These are the activations of a small neural network, seen along a few directions. Each row is one input.
Each table varies a few parts of the input and shows all the possible inputs, shuffled.
Descriptions start from the smaller parts, as in this example, which fits no table here: one of 8 places around a ring, together with either a single point or (one of 2 separate values, together with one of 4 places along a line) or one of 9 places along a line.
Shared parts are said once, and a part with two or three values counts as separate values.

Other details of the inputs vary at random and push rows far along two fixed directions, the same in every table; ignore that.
These rows show it; all are for the same input, with only those details redrawn:
[  5  -8 -23 -26  -8  -4 -14 -10   1  -3  -9 -11  29]
[-18   9  27  17  -8  10  16   8   3  11   5  11  -8]
[-7  5 12  3 -7  5 10  8 -1  4  0  6 -4]
[  5  -7 -17 -25  -5  -4  -8  -6  -2  -3  -8  -9  23]
[  7   0   1 -11   4  -4  20  19 -13 -10   1  16 -17]
[ -1  -3  -6 -13  -7   1  -3  -2  -1   2  -5  -2  13]
[-27  14  35  29 -17  15   9   0  14  22   3   5  -1]
[ -2  -5 -15 -17 -13   0 -16 -17   9   5 -10 -13  34]

Table:
R1: [  3   7 -25   0   3  -3 -10 -12  -7   0   1 -12  20]
R2: [ 11  -1 -16 -15   8  -6  16  19 -14  -8   3   2 -11]
R3: [ 17   0 -31 -11  19  -5  13   7 -20 -14   4   1 -14]
R4: [ 10  -3 -26 -31  -2 -11 -45 -24  20   4  -8 -22  38]
R5: [ 20 -11  -6 -12   2   1  12  12 -12 -16  -3   7  -8]
R6: [ -5  14  18   8   0   5 -11  -4  24  15   1   1   3]
R7: [  4   3  18  18   8   9 -15  -5  27   8  -3  -4   7]
R8: [-29   2  39  32 -20  12   3 -11  10  12   4   4 -10]
R9: [ 8 -6 13 18 -5 14  5  0 -3 -2  0  1  1]
R10: [  1  -9  -6 -19   2 -13   9   5 -16 -13   1  10 -17]
R11: [ -7  -6  11  10 -14  16  -4 -14  13  13  -6 -10  13]
R12: [-18   7   1  12  -2  -8   7  -2  -6   4   6   4 -15]
R13: [  0  -2  19  16  13   8 -11  -6  25   9  -5  -3   2]
R14: [ 26  -1  -9 -24  20  -9   3  17   2 -11   4   8 -12]
R15: [ 14   0 -24 -12  15 -11  17  16 -16 -11   5   4  -9]
R16: [  4   2   9  -5   4  -1  24  21 -13  -8   4  18 -24]
R17: [  0  -6 -27 -20  -3  -1  -8 -12   6   5  -7 -22  22]
R18: [ -1   0   1 -13   4 -11 -18 -13  14   4   0  -1  -2]
R19: [ 18   1 -25  -4  17  -8  12  11 -20 -12   8   3  -7]
R20: [  1   4 -11   5  12 -12  13   6 -23 -13   9  11 -29]
R21: [ -5   0 -30  -8  -7  -9 -22 -14   0   4  -3 -16  27]
R22: [-15  10  -1  24  -4   1  -9  -7  -2   9   9 -10   9]
R23: [  8  -9  14   9   4  -2  19   9 -23 -21   6  20 -36]
R24: [-20   7   3  10 -14   1 -11  -5   6  14   2 -13  12]
R25: [-15   2  35  42 -11  27   7  -8  11  16   2   2  -5]
R26: [ 22  -8  -4 -13  23 -13 -12  11  -4 -21  -4  10 -13]
R27: [  1  13   2  10  12  -6  30  24 -17  -6  10  18 -31]
R28: [-13   5  30  35 -14  21  -4 -12   6  12   0   0   9]
R29: [-14   7  -5  11  -1   6   5  -7   9  13   3 -12   6]
R30: [ -2  -5  13   6 -10   4  -2   4  -6  -3   0   3  -3]
R31: [ 19 -14  -4  -6   6  -3   1   8 -25 -22   0   8  -9]
R32: [ 11  -7  -6 -12  -5   0  -2  -3  -7  -9  -7  -1  10]
R33: [  3 -11  -7 -11   7 -10 -38 -26  19  -5 -10 -15  21]
R34: [ 24  -3 -15 -29  20  -7  -2   5   6  -7  -2   2 -10]
R35: [-10   1  11   4 -11  -1   3   6  -2   3   2   5  -3]
R36: [-21  16  21  24  -9   5  13   3   7  18   4  -1  -4]
R37: [-11  -7 -21 -16 -11 -12 -19 -19   0   5  -6 -17  18]
R38: [  4   0  15   4   4   3  31  28 -10  -4   8  19 -29]
R39: [-15  -1  10   7 -10  12   6  -3  13  14  -1  -5   5]
R40: [ 11   1   3   0  11  -1 -20  -7  16  -3  -9  -1  11]
What do these inputs look like to the network?
Answer: one of 5 places along a line, together with either one of 2 separate values or one of 6 places along a line
Changing only the place on the line of 5 turns R29 into R27. The same change can be made to R39. Which row results?
Answer: R16
Changing only the place on the line of 5 turns R33 into R13. The same change can be made to R37. Which row results?
Answer: R17
Change only the choice among 2 separate values in R40. List by row number the other rows that result.
Answer: R6
Change only the choice among 2 separate values in R26. List by row number the other rows that result.
Answer: R4
